A small network was trained on invented records. Each row is its activation on one of them, seen along a few directions.
Each row is followed by the record's values for the fields VEDOZ, PESI, LANU, DIV, SENO.
Not every record has every field; a missing one is left out.
The largest differences between rows may come from other fields.
In the rows, zero is written as 500.
Strong random noise was added to every row along 13 fixed directions; ignore it. To show where, here is one row again and again, with new noise each time:
[677 493 647 633 392 560 421 563 368 213 613 376 361 432 680 463 488 478
 324 600 485 592 469 563 134 479 642 489 285 573 710 492]
[568 599 430 245 405 468 369 464 596 695 502 680 317 490 577 615 480 506
 430 500 621 621 528 241 566 544 379 453 505 553 302 344]
[519 509 495 557 267 490 567 355 576 569 597 465 233 435 557 529 495 327
 414 565 397 586 582 365 440 598 555 403 309 513 490 347]
[201 408 551 407 506 550 583 434 428 840 342 534 162 363 496 264 461 368
 399 344 504 541 655 399 636 404 543 504 413 565 425 263]
[368 342 748 643 381 773 571 641 505 590 540 229 497 410 479 424 409 361
 495 321 509 423 645 611 247 203 662 602 303 597 497 559]
[533 541 559 494 595 526 565 444 500 358 513 638 579 597 461 557 478 501
 570 454 540 448 479 322 540 576 420 455 428 518 500 583]
[422 377 380 362 803 342 645 488 296 323 484 613 552 492 380 495 534 584
 533 320 542 414 338 613 723 431 483 504 631 361 635 613]
[452 699 623 477 368 632 363 654 498 781 549 497 321 448 691 490 607 328
 391 351 433 598 488 399 616 509 350 668 568 580 362 243]
[759 560 359 552 359 422 297 558 568 349 654 329 633 510 505 658 421 480
 403 530 676 646 628 366 392 683 560 446 330 561 715 530]
[282 486 701 516 268 737 372 596 656 663 336 505 364 576 559  49 572 548
 298 641 302 503 322 769 281 328 313 906 486 768 436 538]
[317 346 570 331 437 438 608 459 188 481 596 541 478 498 339 518 365 407
 493 216 581 594 622 476 460 284 678 389 580 607 656 444]
[429 513 635 431 199 285 387 497 361 548 647 404 477 545 464 459 584 434
 567 348 425 541 482 719 578 352 392 603 649 546 454 319]
[460 688 615 546 280 406 536 355 482 483 690 635 622 683 403 629 547 329
 738 418 318 550 556 296 667 677 310 466 645 546 409 383]
[350 389 451 550 564 635 559 580 264 514 694 391 554 278 400 514 560 414
 707 476 303 592 552 625 261 339 687 467 798 405 449 582]
[522 569 477 499 228 612 473 545 593 648 684 402 511 536 478 662 446 277
 362 342 554 615 606 305 476 546 538 490 395 647 568 452]

[617 566 397 395 603 618 523 517 634 599 492 589 396 490 619 648 558 483
 317 523 591 475 364 320 541 577 459 432 405 457 386 538]	VEDOZ=susab SENO=teg
[538 443 557 364 447 233 363 492 314 590 589 308 482 390 460 542 500 464
 635 256 806 462 729 457 677 411 544 277 392 435 409 300]	DIV=dizek SENO=manot
[511 654 885 702 222 612 506 382 610 455 566 495 380 622 612 447 654 381
 527 591 390 379 426 438 351 503 330 530 216 636 243 455]	SENO=sok
[510 368 370 358 481 506 386 660 335 639 579 300 152 148 652 524 591 505
 263 490 572 643 440 717 292 244 713 522 534 407 447 383]	SENO=sok
[362 390 639 289 613 493 677 510 417 513 308 733 356 522 475 591 184 561
 492 248 622 529 659 346 640 307 561 572 491 518 572 338]	PESI=zelom LANU=dano DIV=befev SENO=sok
[378 507 566 614 569 483 398 616 531 555 323 451 708 515 438 390 403 610
 700 482 438 522 665 656 582 444 436 759 707 519 517 459]	VEDOZ=buz PESI=sika LANU=kuga SENO=teg
[578 672 685 545 548 492 161 664 356 472 489 381 849 606 484 539 461 519
 656 338 808 560 764 294 521 566 410 515 493 642 450 427]	PESI=zelom LANU=kuga DIV=dizek SENO=sok
[331 560 796 538 571 560 381 603 248 682 447 452 500 387 548 407 520 460
 740 347 504 521 726 480 486 327 509 508 665 527 266 280]	SENO=teg
[222 483 490 580 306 636 599 461 587 805 581 348 683 622 246 292 587 251
 464 294 488 374 540 482 661 526 484 445 433 713 547 629]	VEDOZ=buz DIV=befev SENO=sok
[585 464 676 524 262 608 655 424 385 397 836 437 421 500 545 612 635 323
 510 525 355 407 325 586 207 353 621 236 453 503 409 592]	VEDOZ=susab DIV=dizek SENO=sok
[389 576 605 581 645 199 424 333 434 282 309 605 745 752 331 204 654 673
 708 526 535 314 406 611 825 657 171 606 497 524 469 570]	PESI=zelom LANU=kuga SENO=sok
[453 633 411 670 430 480 541 391 566 352 569 571 667 661 364 488 557 415
 501 583 345 564 458 370 589 809 386 568 503 577 667 591]	SENO=sok
[422 486 483 442 574 657 662 612 649 516 428 683 429 514 551 572 489 582
 445 506 305 467 246 645 540 358 397 814 676 438 451 593]	PESI=nipo LANU=kuga DIV=dufe SENO=sok
[482 461 718 374  99 264 589 336 544 275 464 662 407 818 452 476 317 534
 323 422 476 504 411 605 557 426 373 652 343 686 734 378]	PESI=banid LANU=dano DIV=befev SENO=sok
[368 359 501 466 660 361 594 282 511 470 276 573 406 575 405 120 604 616
 465 598 527 274 363 629 621 507 402 433 317 492 469 610]	VEDOZ=buz DIV=befev SENO=sok
[295 461 834 554 286 480 684 404 423 626 538 489 379 558 467 358 500 331
 652 322 325 358 566 583 611 345 486 447 482 551 407 325]	VEDOZ=susab DIV=befev SENO=sok
[470 514 590 638 632 556 611 529 490 397 431 506 482 505 522 465 424 440
 476 371 528 436 574 377 608 574 522 539 295 523 666 495]	DIV=befev SENO=manot
[712 474 490 508 144 255 420 491 539 307 799 265 649 592 416 768 509 455
 476 355 664 459 474 645 458 387 530 445 333 547 617 580]	DIV=dufe SENO=manot
[667 651 589 326 597 392 339 388 391 362 371 829 360 596 677 463 523 700
 458 703 607 568 394 323 446 609 367 368 517 564 370 402]	VEDOZ=susab PESI=roron LANU=kuga SENO=teg
[565 351 672 481 447 392 465 528 629 442 318 370 577 590 457 506 223 629
 490 381 764 403 727 550 509 336 545 576 204 557 594 462]	VEDOZ=buz SENO=teg
[406 558 508 262 442 226 456 354 238 611 513 690 280 528 519 381 589 471
 461 408 518 575 469 442 728 532 442 311 647 550 482 232]	VEDOZ=susab DIV=befev SENO=sok
[631 399 597 227 620 465 420 613 441 372 413 620 396 442 596 674 339 720
 464 434 755 510 485 485 378 238 516 550 456 452 407 476]	SENO=sok
[464 450 236 502 612 468 459 451 545 481 298 540 533 534 407 336 329 574
 218 576 688 646 623 359 540 703 634 478 341 672 880 574]	VEDOZ=susab PESI=nipo LANU=kuga DIV=dufe SENO=teg
[254 472 465 533 461 507 502 411 351 679 485 437 488 477 372 295 648 398
 421 437 517 500 501 589 512 421 568 432 545 651 494 536]	VEDOZ=buz PESI=banid LANU=kuga DIV=dufe SENO=teg
[665 700 439 627 497 442 464 407 700 556 484 528 395 510 671 598 660 456
 480 656 439 464 429 380 673 760 336 478 395 401 338 395]	VEDOZ=buz PESI=sika LANU=kuga SENO=teg
[470 455 437 496 746 320 579 575 212 383 634 441 601 366 465 491 644 509
 722 351 399 416 392 731 720 468 542 400 793 240 578 496]	VEDOZ=susab DIV=dufe SENO=sok
[570 627 364 680 419 571 368 567 509 563 634 296 506 428 584 456 724 372
 321 619 411 579 398 570 426 679 521 507 499 527 563 530]	VEDOZ=buz SENO=teg
[426 520 727 454 367 606 544 553 784 450 221 731 626 895 482 380 266 623
 324 452 444 450 385 562 582 437 250 942 467 745 676 546]	VEDOZ=buz PESI=nipo LANU=dano DIV=dufe SENO=teg
[424 461 662 708 654 509 793 587 465 458 474 341 434 484 546 510 452 281
 444 100 523 285 560 473 915 533 533 561 197 383 755 385]	DIV=dizek SENO=manot
[439 311 398 503 408 496 631 208 571 585 606 379 263 307 411 435 732 466
 571 747 483 342 417 588 240 392 609 191 272 377 106 664]	PESI=banid LANU=dano DIV=befev SENO=sok
[578 582 517 638 439 579 597 468 486 510 612 362 355 544 637 504 716 282
 152 417 527 390 257 504 567 598 521 409 213 548 608 529]	VEDOZ=buz PESI=roron LANU=dano DIV=befev SENO=teg
[498 412 649 364 259 449 317 528 499 556 493 499 531 506 464 380 341 644
 704 645 457 592 677 628 242 317 522 487 675 595 382 414]	VEDOZ=susab DIV=dizek SENO=sok
[509 553 656 580 190 224 234 405 464 668 455 208 329 480 615 219 644 441
 438 533 557 473 616 674 599 546 394 479 295 542 390 163]	VEDOZ=buz PESI=banid LANU=dano DIV=befev SENO=teg
[470 417 451 427 460 280 608 441 538 414 416 578 595 675 376 502 287 536
 528 413 420 530 577 548 734 571 449 599 603 459 769 413]	VEDOZ=buz DIV=dizek SENO=sok
[478 449 562 301 630 624 594 513 503 525 413 755 371 465 558 605 409 617
 515 529 498 494 417 454 384 306 518 498 615 477 333 532]	VEDOZ=susab SENO=teg
[437 397 253 466 722 485 561 359 586 684 371 438 445 394 383 417 547 480
 408 511 730 398 575 330 645 612 578 270 255 445 439 601]	VEDOZ=buz SENO=teg
[419 345 442 484 698 550 726 454 567 447 352 627 495 476 413 586 342 601
 560 481 479 443 532 534 499 350 601 544 547 410 534 618]	VEDOZ=buz PESI=banid LANU=dano DIV=dufe SENO=teg
[438 459 579 516 632 294 516 506  49 257 538 496 387 382 522 468 490 483
 497 356 501 622 562 559 537 469 644 452 580 436 741 313]	SENO=sok
[417 489 580 528 414 516 428 383 545 458 374 566 682 729 356 212 398 543
 502 621 494 539 619 415 397 634 432 498 445 723 620 572]	VEDOZ=buz DIV=dizek SENO=sok

Which values does each new row have?
[381 555 647 684 391 638 459 533 536 628 519 378 401 414 565 309 625 387
 579 570 303 467 528 551 428 508 441 605 459 528 356 433]	DIV=befev SENO=manot
[436 510 608 563 340 653 667 417 642 589 532 608 301 455 540 578 378 377
 602 569 254 583 633 334 381 508 528 521 481 496 387 375]	DIV=dizek SENO=manot
[601 602 653 585 483 724 407 708 273 222 725 424 661 572 581 457 645 434
 272 398 603 480 264 545 225 456 563 491 400 734 758 751]	DIV=befev SENO=manot
[652 564 460 521 539 464 440 516 553 480 618 433 578 482 543 532 643 510
 612 575 513 393 410 519 545 593 428 355 502 400 389 565]	VEDOZ=susab DIV=dizek SENO=sok
[560 594 614 447 241 350 259 539 296 512 680 338 358 462 612 487 709 418
 324 409 620 566 398 618 447 405 455 492 434 599 446 334]	SENO=sok
[414 374 722 544 568 694 508 461 654 583 410 414 734 533 315 433 401 555
 834 465 745 259 769 320 332 332 498 364 228 588 159 724]	DIV=dizek SENO=manot
[711 542 590 484 484 500 525 563 518 307 648 568 514 463 585 861 348 516
 672 443 497 555 587 351 411 467 528 483 516 389 469 449]	DIV=befev SENO=manot
[445 573 494 248 306 631 503 572 584 597 637 751 604 632 410 664 424 495
 514 408 468 607 419 374 462 410 412 567 742 665 450 576]	DIV=dufe SENO=manot
[469 521 508 376 602 635 308 636 417 757 439 443 157 234 732 249 698 512
 339 570 583 530 428 506 424 446 488 471 445 483 287 357]	DIV=dizek SENO=manot
[677 535 405 519 715 200 396 517 380 187 411 516 571 537 559 472 504 674
 469 567 527 522 418 612 688 692 422 567 547 344 752 443]	VEDOZ=buz SENO=teg
[413 637 440 624 484 601 518 493 481 600 656 503 622 455 413 671 624 350
 666 441 417 545 553 354 540 557 489 466 650 500 350 536]	PESI=banid LANU=kuga DIV=dufe SENO=sok
[302 400 563 581 691 614 520 468 367 488 355 452 551 452 369 273 432 476
 507 448 631 490 693 337 438 524 599 452 318 588 572 558]	SENO=sok
[471 512 278 460 519 612 438 453 542 740 469 478 224 316 567 458 568 397
 248 597 601 640 547 280 439 638 603 393 342 535 438 423]	PESI=nipo LANU=dano DIV=befev SENO=sok
[565 555 458 661 307 251 291 370 423 506 554 278 433 426 528 399 655 474
 505 647 517 579 611 626 449 586 537 397 439 515 490 357]	VEDOZ=buz PESI=banid LANU=dano DIV=dufe SENO=teg
[493 308 695 395 376 501 513 455 449 229 528 558 645 637 354 508 393 700
 613 564 554 433 414 728 112 160 541 554 512 608 440 739]	PESI=nipo LANU=dano DIV=befev SENO=sok
[562 566 550 479 491 254 299 443 340 376 368 531 316 495 620 325 505 596
 322 542 679 600 534 467 570 597 457 502 317 590 648 287]	PESI=nipo LANU=kuga DIV=dufe SENO=sok
[356 370 457 506 312 648 586 456 684 740 541 370 531 469 316 527 360 363
 550 428 551 511 751 364 388 410 618 440 361 604 419 563]	DIV=dizek SENO=manot
[495 568 504 467 765 428 397 503 504 546 349 623 434 399 594 276 666 681
 696 661 469 381 405 555 643 555 325 474 610 376 263 475]	VEDOZ=susab DIV=dufe SENO=sok
[545 350 538 464 440 284 357 587 387 283 586 298 700 477 385 421 533 677
 651 466 607 404 454 874 409 267 505 566 542 468 557 643]	DIV=dufe SENO=manot
